A small network was shown many inputs. Here are its activations along a few directions, one row for each input.
Each table varies a few parts of the input and shows all the possible inputs, shuffled.
A made-up example of a description, with smaller parts first: one of 5 places around a ring, together with either a single point or (one of 2 separate values, together with one of 4 places along a line) or one of 9 places around a ring.
Shared parts are said once, and a part with two or three values counts as separate values.

Other details of the inputs shift rows strongly along three fixed directions, in all tables alike. That doesn't count.

Table:
row 1: [-1.68 -0.10 -1.41 -1.10  5.09 -1.09 -3.68 -2.60 -3.50 -1.28 -0.56]
row 2: [ 1.16  2.34  1.74 -1.41 -3.94 -1.97  2.56  0.62  5.86  2.90 -1.18]
row 3: [ 2.32  0.30  0.78 -3.90 -4.39  1.86  5.04  2.76  0.60  2.98 -3.22]
row 4: [-1.14  0.45  0.19 -0.48  5.29 -3.60 -0.43 -2.93 -0.01 -0.68  3.30]
row 5: [ 1.49 -0.09  1.15  2.54 -2.30  0.65  1.21 -0.51 -1.01 -0.18  0.06]
row 6: [ 0.26 -2.02  0.30 -1.96 -1.75  2.35  0.69  2.71 -0.10  0.25 -0.55]
row 7: [ 0.69  2.69  0.64 -2.94  3.03 -3.00 -1.48 -4.24  0.37  1.83 -0.98]
row 8: [ 1.33 -2.74  0.70 -2.18  0.39  0.95  0.53  1.58 -3.88 -1.17  1.93]
row 9: [ 0.44  2.22  1.21 -4.26  0.58 -4.60  0.73 -1.39  2.76  2.43 -1.72]
row 10: [ 1.66  0.63 -0.21  3.63 -6.75  3.73  2.96  3.21  2.08  0.95 -1.60]
row 11: [-0.82 -0.82 -0.88  2.73  2.96 -1.10 -1.64 -1.32 -1.79 -2.37  3.32]
row 12: [ 0.62 -1.85 -1.11  0.96  1.18  2.01  0.89  0.67 -5.17 -2.11  0.98]
row 13: [ 1.52 -2.42 -2.62  2.30 -4.25  5.09 -0.40  4.35 -5.06 -2.07 -1.97]
row 14: [ 0.24  2.23 -0.96 -5.76  6.32 -3.69 -0.38 -3.40 -1.68  1.23 -0.46]
row 15: [-0.53  2.18 -0.38  3.08  1.13 -1.42 -3.28 -3.62  0.40 -0.16 -1.04]
row 16: [-0.13  2.88  2.95  0.57 -0.40 -2.00 -0.76 -3.98  6.42  2.78 -0.09]
row 17: [-0.74  0.37 -0.40  0.26  0.69 -1.69 -2.64 -1.22 -0.73 -0.34 -1.63]
row 18: [-2.09 -0.91 -1.49  6.17 -2.81  3.29 -0.82  2.19  0.66 -2.00 -0.24]
row 19: [-1.60  0.42  1.70  3.83  1.10 -2.44 -1.81 -3.75  0.39 -0.73  0.48]
row 20: [-1.74 -1.76 -0.55  0.10  4.14 -2.97 -2.26 -0.94 -2.12 -2.35  3.03]
row 21: [ 0.58  0.15  0.27  0.77 -5.09  2.47  3.94  3.33  2.22  1.41 -1.94]
row 22: [ 0.73  4.91  2.13 -4.36  1.59 -5.98  1.93 -3.57  7.17  4.13 -0.15]
row 23: [-1.71  1.16  0.79 -0.63  1.71 -3.58 -2.01 -1.89  3.44  0.59  0.28]
row 24: [ 1.97  2.56  1.32  1.16 -5.18  0.31  2.90  0.19  4.02  2.77 -2.40]
row 25: [-2.55 -1.29  1.20  2.78  4.31 -1.38 -3.58 -3.23 -1.68 -2.24  2.80]
row 26: [-1.26 -1.29  0.10  3.68 -2.83  3.54 -0.14  1.66  1.37 -0.57 -0.26]
row 27: [ 1.17 -2.02 -2.53 -9.62  5.09 -0.55 -0.03  1.90 -7.28 -0.59 -0.89]
row 28: [-2.73 -0.04 -1.35  3.32  1.31 -1.17 -3.64 -0.35  0.62 -2.10  0.50]
row 29: [ 1.28  1.45  0.24 -5.93  2.93 -3.44 -1.11 -2.32 -1.07  1.51 -1.28]
row 30: [-1.32  1.48 -1.18  1.81  1.81 -0.53 -0.60 -0.93  1.59 -0.36  0.71]
row 31: [ 0.10 -1.02  0.36  1.33 -2.02  2.05 -1.38  0.92  0.85 -0.26 -0.11]
row 32: [-2.00  0.42 -1.32  3.68  2.07  0.62 -2.34 -1.18  0.63 -1.46  1.16]
row 33: [ 3.33 -1.12 -2.04 -5.76 -2.20  2.06  3.79  5.12 -3.77  0.49 -1.68]
row 34: [ 0.58  1.15  3.78  0.94 -0.11 -1.99  0.29 -3.38  3.00  1.52  1.73]
row 35: [-0.34 -2.63  2.46  4.15 -3.98  2.29 -0.14  1.19 -0.13 -1.01  0.73]
row 36: [-1.46  0.44  1.74  0.52  2.01 -3.52  0.50 -2.36  2.46  0.31  2.13]
row 37: [-0.53 -3.71 -2.72  2.11  1.96  1.52 -2.01  2.39 -6.05 -4.34  3.25]
row 38: [ 1.95 -1.93 -1.26 -5.50 -0.14  4.72  4.15  4.14 -2.65  0.78 -0.04]
row 39: [-2.42 -1.42 -1.18  1.02  3.35 -0.48 -4.32 -0.67 -1.18 -2.30  1.14]
row 40: [-0.98  0.29  3.09  5.41 -0.86  0.34 -0.78 -3.07  2.26 -0.04  1.75]
row 41: [-0.96 -2.04 -4.14  2.17  2.80  3.34 -2.66  2.17 -5.07 -3.82  1.77]
row 42: [ 1.81  2.64  1.99 -5.31 -2.22 -2.31  5.02  0.10  4.16  4.34 -2.63]
row 43: [ 0.86  2.41  1.26  1.70 -4.39  0.56  3.45  0.45  4.82  2.66 -1.64]
row 44: [ 0.75 -1.36 -2.75 -8.15  6.23  0.99  1.87  1.92 -4.56 -0.41  1.63]
row 45: [ 2.39 -1.53 -1.45 -4.97 -0.83  3.79  3.79  4.25 -2.23  0.56  0.15]
row 46: [-1.87 -1.98 -0.05  6.45 -3.22  4.99 -1.87  1.30  0.63 -1.61 -0.34]
row 47: [-2.35  0.06 -1.09  4.42  0.33 -1.00 -3.73 -0.50  0.34 -1.90 -0.25]
row 48: [-1.32  0.42  1.03  4.61 -1.88 -0.13 -3.18 -1.41  3.54 -0.31  0.19]
row 49: [-0.41  1.70 -1.03  1.34  1.51 -0.69 -0.70 -1.59  0.06  0.06 -0.68]
row 50: [ 0.76  0.23  1.18 -0.40  1.48 -3.35 -1.25 -2.44 -1.27 -0.40  0.74]
row 51: [ 2.53 -1.05  1.57 -7.13 -0.05 -2.12  4.31  1.48 -1.95  1.60 -0.39]
row 52: [ 1.14 -0.32 -0.59 -3.43 -0.75  0.08  1.34  2.38  0.27  0.63 -0.01]
row 53: [-0.67 -0.22 -0.69  6.57 -3.05  4.54 -1.78 -0.45 -1.37 -1.07 -1.83]
row 54: [ 1.88 -1.61 -2.52 -1.86 -2.70  3.01  2.17  5.36 -3.25 -0.88 -0.75]
row 55: [-0.16  1.10  2.02  0.93 -4.29  0.62  2.73  0.87  5.60  2.37 -1.26]
Description of these inputs: one of 5 places around a ring, together with either one of 3 separate values or one of 8 places along a line.
- The inputs of row 34 and row 35 match in every part but the place on the ring of 5. If row 22 is changed in the same way as row 34 into row 35, which row does it become? => row 28
- Which other rows agree with row 31 in the place on the ring of 5? List them by row number. => row 2, row 8, row 13, row 29, row 33, row 37, row 48, row 50, row 52, row 54
- Which other rows does row 25 become when the choice among 3 separate values takes its other values? List them by row number. => row 19, row 36
- Which other rows agree with row 53 in the place on the ring of 5? List them by row number. => row 4, row 12, row 14, row 30, row 32, row 38, row 40, row 43, row 44, row 49

Table:
row 56: [-0.62 -0.53  0.18 -0.12  3.71 -2.62 -0.45 -2.05 -1.41 -1.22  2.48]
row 57: [-0.68 -3.02 -1.48  2.01 -3.11  4.17 -0.37  4.08 -1.96 -1.71 -0.76]
row 58: [ 0.66  2.41  1.19  0.18 -1.78  0.08  2.25 -1.16  2.97  2.52 -1.94]
row 59: [ 0.22  0.61 -0.79  0.48 -0.54  0.56 -0.63 -0.40  0.37  0.23 -0.62]
row 60: [ 0.04  2.03 -0.96 -6.16  5.39 -2.73 -0.27 -1.35  0.50  1.16  0.22]
row 61: [-1.99  1.68 -0.43  0.73  2.72 -2.98 -1.66 -2.49  3.34  0.43  0.76]
row 62: [ 0.18  1.49  0.45  0.23 -1.60 -0.53  0.11 -0.73  3.68  1.58 -0.73]
row 63: [-1.00 -0.08 -0.71  3.51  0.23  0.16 -2.35 -0.85 -2.61 -1.70 -0.73]
row 64: [ 2.52  0.12  2.21 -3.71 -3.20 -0.59  4.62  2.08  3.18  2.48  0.44]
row 65: [ 0.37 -1.49 -2.10 -2.09  0.69  1.69 -0.46  3.13 -4.02 -1.75 -0.13]
row 66: [ 0.85 -0.14 -0.68  2.14 -2.25  1.07  0.57  0.57 -1.31 -0.28 -1.21]
row 67: [ 1.41 -1.40  0.46 -1.54  0.25  0.81  0.85  1.33 -3.87 -0.79  0.92]
row 68: [ 1.67 -0.54  1.02  0.16 -1.36  0.14  1.16  0.08 -0.85  0.29  0.68]
row 69: [-1.44 -0.41  0.77  2.35  1.44 -1.20 -2.64 -0.93  0.14 -1.68  2.15]
row 70: [-1.22  0.05 -2.63 -2.98  4.61  0.07  0.12  1.25 -1.71 -0.90  0.80]
row 71: [-1.92  2.41  1.25  4.12 -0.11 -3.89 -2.05 -3.23  5.59  0.68  0.11]
row 72: [-2.03 -1.94 -2.56  3.74  0.36  2.15 -2.14  2.54 -3.08 -3.23  0.61]
row 73: [ 2.96  0.68  0.72 -7.89 -1.25 -0.68  4.38  2.48 -0.66  2.59 -1.76]
row 74: [-1.05  2.75  3.57  0.88  1.61 -5.05  0.51 -5.80  6.12  2.43  1.51]
row 75: [-0.26 -0.60  0.05  3.79  0.22  1.03 -2.03 -1.63 -1.11 -1.19  1.44]
row 76: [ 2.39  0.46  2.32 -5.24 -3.84 -0.23  3.75  1.30  2.34  3.51 -2.60]
row 77: [-0.19  0.67 -1.09  0.47  1.85 -1.70 -2.48 -1.47 -1.04 -0.96  0.01]
row 78: [ 1.93 -1.74  0.39 -3.17 -4.92  3.31  3.40  4.52 -0.19  1.34 -2.02]
row 79: [-0.45  0.49  3.69  3.86 -1.64 -1.70 -2.04 -3.73  2.99  0.82  0.17]
row 80: [-0.96 -2.25 -1.58 -1.73  0.94  0.92  0.05  2.46 -2.00 -1.03  0.08]
row 81: [ 1.03  0.71 -2.32 -6.72  5.47 -0.52  0.67 -0.20 -4.11  0.22 -0.37]
row 82: [ 0.18 -0.57 -1.55 -3.84  6.71 -0.22 -1.06 -1.00 -4.81 -1.42  2.29]
row 83: [-0.20 -3.45  0.92  3.45 -3.31  3.71  1.47  2.25 -2.10 -1.56  0.64]
row 84: [ 0.47  1.69 -0.44 -2.83  1.63 -0.37  0.47 -0.61  0.61  1.19 -0.81]
row 85: [-0.46 -1.47 -2.18  2.90 -2.80  3.92  0.05  3.16 -0.44 -1.17 -0.17]
row 86: [-1.66  0.69  1.32  4.24 -0.20 -1.55 -3.27 -3.70  1.10 -0.11 -1.30]
row 87: [ 1.52  1.21  1.21  0.24 -4.72  0.06  2.08  1.13  3.92  2.05 -1.65]
row 88: [-1.81 -0.88 -3.86 -0.34  5.08  1.61 -2.66  1.24 -3.78 -2.91  1.19]
row 89: [-0.20  0.34  1.73  2.04 -1.24  1.18  2.66 -0.32  2.02  0.73  0.80]
row 90: [-0.45 -0.57 -0.55 -0.80  2.28 -0.78 -2.60 -1.66 -2.90 -0.87 -0.94]
row 91: [ 0.97  1.61  2.91 -1.03 -2.86  0.13  3.45  0.33  5.69  2.86  0.34]
row 92: [-0.27 -0.44 -1.61  4.78 -1.96  2.86 -1.92 -0.10 -1.49 -1.35 -0.97]
row 93: [-0.56 -0.77  1.03 -5.36  5.21 -3.75 -1.23 -1.67 -0.31  0.04  2.32]
row 94: [ 0.05 -0.39 -1.32  4.89 -2.02  1.66 -2.13 -0.04 -1.97 -1.75 -0.96]
row 95: [ 2.20 -2.66  0.82 -2.33 -3.73  3.37  5.94  4.81 -2.85  0.13  0.43]
row 96: [-0.97  0.93 -0.95  2.70  1.49 -0.74 -2.19 -2.70 -0.35 -0.46 -0.33]
row 97: [ 0.28  0.14 -1.24 -3.67  2.17 -1.77  0.35  0.88 -0.30  0.08  0.38]
row 98: [ 0.52  0.25  0.61  3.81 -4.54  1.92 -0.10  0.69 -0.18 -0.12 -2.08]
row 99: [-1.45 -0.37  0.61  6.15 -1.79  0.98 -2.20 -1.00  2.91 -1.06  1.73]
row 100: [-0.61  2.26  1.61 -2.26  0.69 -3.96  0.01 -1.50  3.94  1.89 -0.43]
- Describe the family of inputs behind these rows. => one of 5 places along a line, together with either one of 3 separate values or one of 6 places along a line
- The inputs of row 91 and row 99 match in every part but the place on the line of 5. If row 84 is changed in the same way as row 91 into row 99, which row does it become? => row 59
- The inputs of row 88 and row 97 match in every part but the place on the line of 5. If row 60 is changed in the same way as row 88 into row 97, which row does it become? => row 87
- Which other rows does row 85 become when the place on the line of 6 takes its other values? List them by row number. => row 59, row 61, row 62, row 92, row 96
- Which other rows does row 73 become when the place on the line of 6 takes its other values? List them by row number. => row 63, row 65, row 72, row 98, row 100
- Start at row 89 and move only the place on the line of 5, one step at a time. The first step leads to row 74. Which rows follow, in order? => row 56, row 95, row 83
- Which other rows does row 56 become when the choice among 3 separate values takes its other values? List them by row number. => row 64, row 68
